Each row below holds a small network's activations on one input, seen along a few directions.
Each table varies a few parts of the input and shows all the possible inputs, shuffled.
A made-up example of a description, with smaller parts first: values(2) and (point or ring(9) or (line(6) and ring(8))).
Shared parts are said once, and a part with two or three values counts as separate values.

Other details of the inputs shift rows strongly along two fixed directions, in all tables alike. That doesn't count.

Table:
R1: 6.1  -52.5  -3.4  -20.0  40.3  15.4  -2.3  20.9  -3.1  -14.6  21.3  17.2  -6.2  -4.0
R2: 20.8  62.8  2.9  -0.8  -46.9  -9.6  -1.2  -19.2  24.2  31.6  -12.3  -6.3  2.6  3.2
R3: 8.4  31.1  37.1  40.4  35.8  -4.4  30.6  -14.6  -57.2  -45.3  -12.9  -42.7  51.9  26.9
R4: 33.0  44.6  -12.6  1.5  -45.7  -8.5  -5.9  -20.1  15.7  26.9  11.2  -0.8  -2.9  16.9
R5: -32.4  -13.8  -5.7  11.1  4.6  -1.9  0.7  12.9  -6.5  -23.0  -17.5  -12.3  2.5  -18.2
R6: -27.2  0.1  5.6  16.4  -8.8  -15.0  17.2  6.1  0.9  -15.4  -26.9  -6.3  -1.9  -17.4
R7: 7.8  32.1  -7.3  16.4  -33.5  -18.3  12.5  -1.6  18.9  -9.6  -13.0  -7.4  -1.7  -1.3
R8: -14.6  -13.7  -7.4  1.6  7.7  -4.9  8.4  17.3  7.3  -33.3  -22.7  -1.7  14.1  -11.9
R9: -26.3  5.7  3.2  14.3  0.3  -10.9  3.1  5.9  8.0  -19.4  -35.1  -5.0  7.0  -9.0
R10: 35.5  3.2  0.6  -15.3  -5.5  19.0  -26.8  -9.1  -5.9  50.2  42.0  5.2  -25.7  4.2
R11: 19.7  56.7  1.2  13.9  -42.4  -18.7  -10.9  -26.9  16.7  37.9  -14.7  -5.7  1.6  8.3
R12: 47.4  -3.6  -6.9  -36.3  -1.4  33.7  -27.0  -4.1  1.3  37.7  53.4  21.6  -22.0  26.0
R13: -22.6  -72.0  -0.1  -24.5  46.9  24.1  -5.7  12.8  -24.4  -4.2  28.2  21.5  -12.1  1.3
R14: -25.0  -12.7  3.2  4.1  11.4  -10.7  20.2  10.7  10.3  -25.5  -16.3  0.3  2.4  -14.2
R15: -25.0  -13.9  5.9  14.4  16.0  -11.4  7.6  10.3  5.2  -22.1  -23.6  0.1  -1.2  -11.8
R16: -17.3  -54.8  -8.8  -12.0  35.0  17.1  -13.1  9.6  -21.0  -2.7  27.2  6.8  -9.2  -4.1
R17: 52.6  -17.1  -7.6  -38.1  10.7  26.6  -28.8  -8.6  -1.9  46.5  54.0  24.0  -11.4  21.0
R18: -10.2  32.5  4.0  10.2  -33.8  -9.8  4.3  -6.1  5.5  8.2  -26.8  -9.0  1.3  -7.8
R19: -30.6  -14.9  -3.9  2.6  9.3  -12.0  17.0  3.8  6.2  -24.0  -15.6  0.4  10.9  -8.0
Description of these inputs: point or (values(3) and line(6)).
Which other rows does R14 become when the values(3) part takes its other values? List them by row number.
Answer: R2, R19
Which other rows does R7 become when the line(6) part takes its other values? List them by row number.
Answer: R1, R6, R10, R14, R15
Which other rows does R5 become when the values(3) part takes its other values? List them by row number.
Answer: R10, R16

Table:
R20: -27.9  53.9  1.1  43.5  -45.7  -40.4  23.8  -16.3  11.2  -17.1  -52.0  -28.2  16.0  -12.6
R21: 19.1  -11.9  -14.1  -29.1  -14.5  17.0  -23.2  0.6  12.8  39.4  31.0  21.1  -26.7  0.5
R22: -16.9  -19.8  -1.0  7.7  11.8  3.0  3.0  11.8  -15.6  -23.2  -8.5  -5.8  4.2  -6.0
R23: 22.4  -0.6  1.5  -19.7  2.6  21.1  -20.8  -8.6  -13.6  38.2  34.1  6.2  -8.2  13.4
R24: -15.3  -15.4  8.7  5.5  20.3  4.3  3.6  12.0  -9.3  -22.7  -14.5  -2.3  3.6  -5.0
R25: 22.5  75.5  13.1  14.3  -53.7  -16.8  2.7  -30.0  14.2  38.3  -17.2  -12.6  0.2  6.1
R26: -27.5  56.7  -1.6  42.7  -41.9  -38.5  16.1  -11.7  11.3  -15.9  -54.2  -31.6  23.0  -13.3
R27: -26.5  -21.2  1.4  4.5  10.3  -0.9  12.0  3.9  -13.6  -18.0  -4.2  -2.4  1.3  -5.3
R28: 24.0  -0.1  11.2  -23.7  14.2  24.2  -20.9  -7.6  -8.4  38.6  30.4  11.1  -9.6  14.7
R29: -13.2  -18.5  -3.1  5.3  12.3  1.0  10.3  13.3  -9.0  -27.2  -0.8  -8.1  3.5  -10.1
R30: -13.1  -20.1  4.7  9.3  19.6  -1.6  3.4  10.0  -11.5  -20.0  -12.7  -2.9  5.7  -6.8
R31: -25.6  -30.1  -11.2  -4.1  4.8  -7.6  2.3  15.9  16.8  -12.4  -13.7  11.9  -8.8  -19.7
R32: -15.3  -19.2  -7.8  1.2  16.1  -1.8  6.1  4.6  -1.8  -28.7  -5.9  -0.4  12.6  1.6
R33: -14.2  -22.2  -4.8  5.3  19.0  -2.6  9.8  10.6  -3.4  -29.2  1.0  1.4  3.9  2.7
R34: -13.9  -18.9  -5.3  3.6  10.8  -2.2  13.9  12.9  -5.6  -29.2  -1.1  0.1  5.9  0.7
R35: -11.5  -14.1  6.6  3.1  20.7  2.3  10.9  13.4  -2.7  -26.6  -6.8  -4.6  2.9  -9.2
R36: -17.2  -19.2  -0.5  11.2  16.9  0.7  -0.5  8.6  -12.3  -23.1  -8.8  -5.8  3.0  -4.3
R37: -11.1  -20.1  -2.6  -0.7  18.9  -4.1  9.9  6.0  -1.0  -25.7  -9.8  2.5  15.3  -0.9
R38: -22.3  -18.7  4.4  5.3  21.9  -3.5  4.7  6.7  -9.5  -13.6  -10.6  -2.9  9.7  -6.9
R39: 37.3  73.0  2.4  17.2  -53.8  -24.0  4.5  -23.0  20.0  29.8  -12.2  -10.8  6.9  10.3
R40: 25.8  -7.6  9.9  -19.1  9.8  16.4  -13.4  -14.1  -10.8  40.1  34.5  13.9  -14.5  13.7
R41: 35.1  77.8  6.4  13.4  -53.2  -18.1  4.7  -21.0  22.3  27.1  -14.1  -10.1  4.8  12.1
R42: -15.0  -19.8  -8.3  -2.2  11.1  0.5  9.5  7.8  -5.1  -28.9  -5.6  -0.4  13.8  0.0
R43: 20.7  -7.5  -4.4  -31.4  -6.0  18.3  -22.6  0.8  19.1  39.9  25.0  24.6  -27.3  1.5
R44: 35.1  -1.5  4.3  -29.7  11.2  23.7  -15.8  -8.3  0.1  26.5  31.2  16.5  -4.1  20.8
R45: 35.0  -0.1  0.1  -14.7  5.9  18.7  -18.2  -7.0  -5.8  28.0  39.5  4.0  -14.1  11.0
R46: -29.8  -29.1  -16.4  -2.2  2.0  -5.4  -1.5  14.5  16.1  -15.5  -9.8  9.0  -11.5  -17.3
R47: 39.2  -1.1  5.3  -16.6  8.6  16.4  -14.4  -5.7  -5.0  31.1  35.6  6.8  -11.4  8.5
Describe the family of inputs behind these rows.
Answer: line(4) and (point or line(6))
Changing only the line(4) part turns R22 into R24. The same change can be made to R34. Which row results?
Answer: R41
Which other rows does R37 become when the line(4) part takes its other values? List them by row number.
Answer: R32, R42, R44
Which other rows agree with R30 in the line(4) part? List them by row number.
Answer: R31, R37, R38, R39, R40, R47
Which other rows agree with R26 in the line(4) part? List them by row number.
Answer: R20, R32, R33, R36, R45, R46
